A small network was shown many inputs. Here are its activations along a few directions, one row for each input.
Each table varies a few parts of the input and shows all the possible inputs, shuffled.
Descriptions start from the smaller parts, as in this example, which fits no table here: one of 6 places along a line, together with either a single point or one of 9 places along a line or (one of 2 separate values, together with one of 8 places around a ring).
Shared parts are said once, and a part with two or three values counts as separate values.
(in the rows, 128 means zero)

Other details of the inputs shift rows strongly along two fixed directions, in all tables alike. That doesn't count.

Rows:
r1: [162 147 127  99 107 167 113 131 168  57 208  82]
r2: [148 189 111  97 151 163 156  49  42 137 101 130]
r3: [ 90  80 143 149 117  83 118 231 233 143 123 140]
r4: [158 135 165 111 108 152 119 114 167  58 223  88]
r5: [152 156 126 106  92 166 109 146 157  86 217  70]
r6: [ 87  94 119 135 124  66 100 248 226 142 126 140]
r7: [176 146 126 106  99 163 112 140 168  76 217  77]
r8: [157 144 171 130  89 159 113 121 165  82 231  92]
r9: [ 78 112 150 150 178  69 154 124 116 198  17 222]
r10: [145 153 110 124 124 164 145  46  12 124  94 123]
r11: [151 172 154 119 157 154 166  24  45 136 121 150]
r12: [147 156 124  98 114 157 112 138 153  60 218  73]
r13: [ 84  82 139 143 128  73 117 223 234 118 116 150]
r14: [ 84  59  89 166 113  74  71 238 210 138 121 127]
r15: [ 99 106 149 146 169  68 157 130 118 219  15 208]
r16: [167 175 153 127 140 152 161  29  46 156 122 150]
r17: [172 144 142 122  91 155 123 130 165  77 219  79]
r18: [ 91 106 153 145 165  83 158 130 119 224  14 202]
r19: [149 150 112 128 111 173 147  54  12 151 101 115]
r20: [145 155  83 129 141 170 128  38  25 133  94 117]
r21: [149 122  97 136  80 174  81 134 140  83 212  57]
r22: [ 68  86 107 151 164  75 143 151  77 188   4 185]
r23: [145 122  96 130 102 164  83 129 138  55 214  59]
r24: [ 86  81 123 126 147  80 111 234 231 120 118 145]
r25: [159 169 152 110 146 158 163  23  55 135 105 145]
r26: [ 91  81 126 133 125  89 107 242 237 145 119 140]
r27: [159 152 108 129 115 160 146  53  10 145 103 119]
r28: [ 81 106 127 139 186  75 171 137 116 199   9 199]
Each input here is: one of 4 places along a line, together with either one of 2 separate values or one of 5 places along a line.
The inputs of r11 and r8 match in every part but the place on the line of 4. If r23 is changed in the same way as r11 into r8, which row does it become?
Answer: r21
Change only the choice among 2 separate values in r10. List by row number the other rows that result.
Answer: r20

Rows:
r29: [101 120 111 127 154 109 145 138 102 185  47 163]
r30: [119 111 118 127 120 126 111 171 170 118 141 112]
r31: [116 123 145 123 134 109 120 157 180 104 153 132]
r32: [130 117 153 134 122 115 121 153 186 126 156 134]
r33: [105 117 107 135 156 106 145 131 106 181  44 165]
r34: [171 164 123 112 108 176 130  78  82  87 190  83]
r35: [120 119 114 131 119 117 107 166 165 115 148 116]
r36: [113 103 128 145 115 121 104 156 161 113 148 120]
r37: [120 108 126 140 114 111 103 159 157 110 150 120]
r38: [116 120 119 125 117 122 110 174 161 118 147 114]
r39: [121 110 129 137 109 113 108 165 153 108 149 120]
r40: [173 155 130 114  98 176 129  74  81  83 184  85]
r41: [119 113 114 128 124 126 105 167 171 119 146 115]
r42: [105 120 110 131 151 104 147 136 102 180  48 164]
r43: [113 121 147 138 158  99 159 120 121 194  51 183]
r44: [116 118 116 128 122 121 104 168 165 120 148 114]
r45: [156 177 108 112 143 164 159  43  24 154  92 131]
r46: [120 113 120 135 122 114 108 162 160 113 152 116]
r47: [112 104 134 139 107 120 113 164 154 113 145 118]
r48: [120 117 147 123 131 115 127 158 182 103 146 130]
r49: [179 174 154 113 111 172 136  63 106 102 198  99]
r50: [173 159 124 110 105 178 134  77  84  87 186  81]
r51: [105 111 113 139 158 103 146 128 102 178  48 165]
r52: [100 130 140 125 167  95 156 127 114 168  57 181]
r53: [158 171 103 115 151 168 156  34  31 157  88 134]
r54: [105 113 110 140 162 103 140 124 103 178  53 167]
r55: [165 152 131 122 101 183 126  67  86  87 184  83]
r56: [118 120 149 119 127 113 130 163 177 104 147 130]
r57: [122 103 124 140 116 116 104 158 162 109 147 121]
r58: [162 181 147 115 145 158 173  32  38 167  99 149]
r59: [111 109 130 143 113 118 103 157 156 113 152 118]
r60: [ 93 115 124 146 147 102 140 127  91 178  54 169]
r61: [129 119 158 129 114 114 130 162 179 126 151 132]
r62: [172 170 144 103 127 177 138  60 107  79 190  99]
r63: [123 101 128 139 112 117 109 161 161 107 143 118]
The inputs of r63 and r40 match in every part but one. If r30 is changed in the same way as r63 into r40, which row does it become?
Answer: r29
What do these inputs look like to the network?
Answer: one of 5 places around a ring, together with either one of 2 separate values or one of 5 places along a line
Change only the choice among 2 separate values in r31. List by row number the other rows that result.
Answer: r49

Rows:
r64: [121 143 151 132 127 100 133 112 102 140 102 162]
r65: [106 132 105 140 173 110 136 121 134 192  62 169]
r66: [116 130 146 136 141  93 139 146 119 151 107 168]
r67: [184 159 105  95 129 174 148  71  80 110 127 104]
r68: [112  81 120 139 114  88 114 232 243 104 143 120]
r69: [143 160 141 105 150 164 156  61  75 104 148 109]
r70: [118  63 102 154  84 102  81 216 200  73 179  87]
r71: [101 116 139 132 146 105 160 140 110 202  64 159]
r72: [108 143 107 108 157  94 138 151 105 171  54 170]
r73: [119 158 118 119 144 110 147 133 108 151  99 149]
r74: [141 156 155 117 128 164 141  46  76  90 138 123]
r75: [130  84 142 134 113  95 117 207 222  91 177 104]
r76: [164 162 158 119  86 181 142  48  70 122 158 107]
r77: [146 150 151 117 135 170 144  68  91  88 162 116]
r78: [129  99 146 150 114 116  85 181 227 100 204 117]
r79: [112 140 136 123 156  88 151 137 105 165  93 159]
r80: [148 157 118 100 118 170 142 104  88 151 112 113]
r81: [146 155 101 128 106 147 115  90  51 105 158 100]
r82: [ 82  99 100 142 148 116 123 125  86 135  72 143]
r83: [158 161 132  99  98 192 116 114 162  22 252  51]
r84: [178 148 147 124 111 158 147  46  79 103 138 118]
r85: [108 118 139 154 156  96 122 102 128 184  63 183]
r86: [162 131 125 138  57 188  83 143 127  58 238  32]
r87: [109  98 136 143 138  93  97 191 222 130 166 123]
r88: [ 90 116 111 108 165 112 133 152 137 140  61 157]
r89: [158 174 124 110 110 185 156  76  78 140 143 101]
r90: [123 122 150 137 120 133 149 122 108 171 104 151]
r91: [126  95 139 146 143  97 149 142 138 154  81 168]
r92: [122 108 109 123 122 117  76 203 236 104 175 109]
r93: [ 78  81  86 168 153  81  97 160 134 190  60 166]
What do these inputs look like to the network?
Answer: one of 5 separate values, together with either a single point or one of 5 places along a line
The inputs of r74 and r84 match in every part but the choice among 5 separate values. If r77 is changed in the same way as r74 into r84, which row does it become?
Answer: r91
Change only the choice among 5 separate values in r86. List by row number the other rows that result.
Answer: r70, r81, r82, r93
Change only the place on the line of 5 in r79. List by row number the other rows that result.
Answer: r64, r66, r72, r73
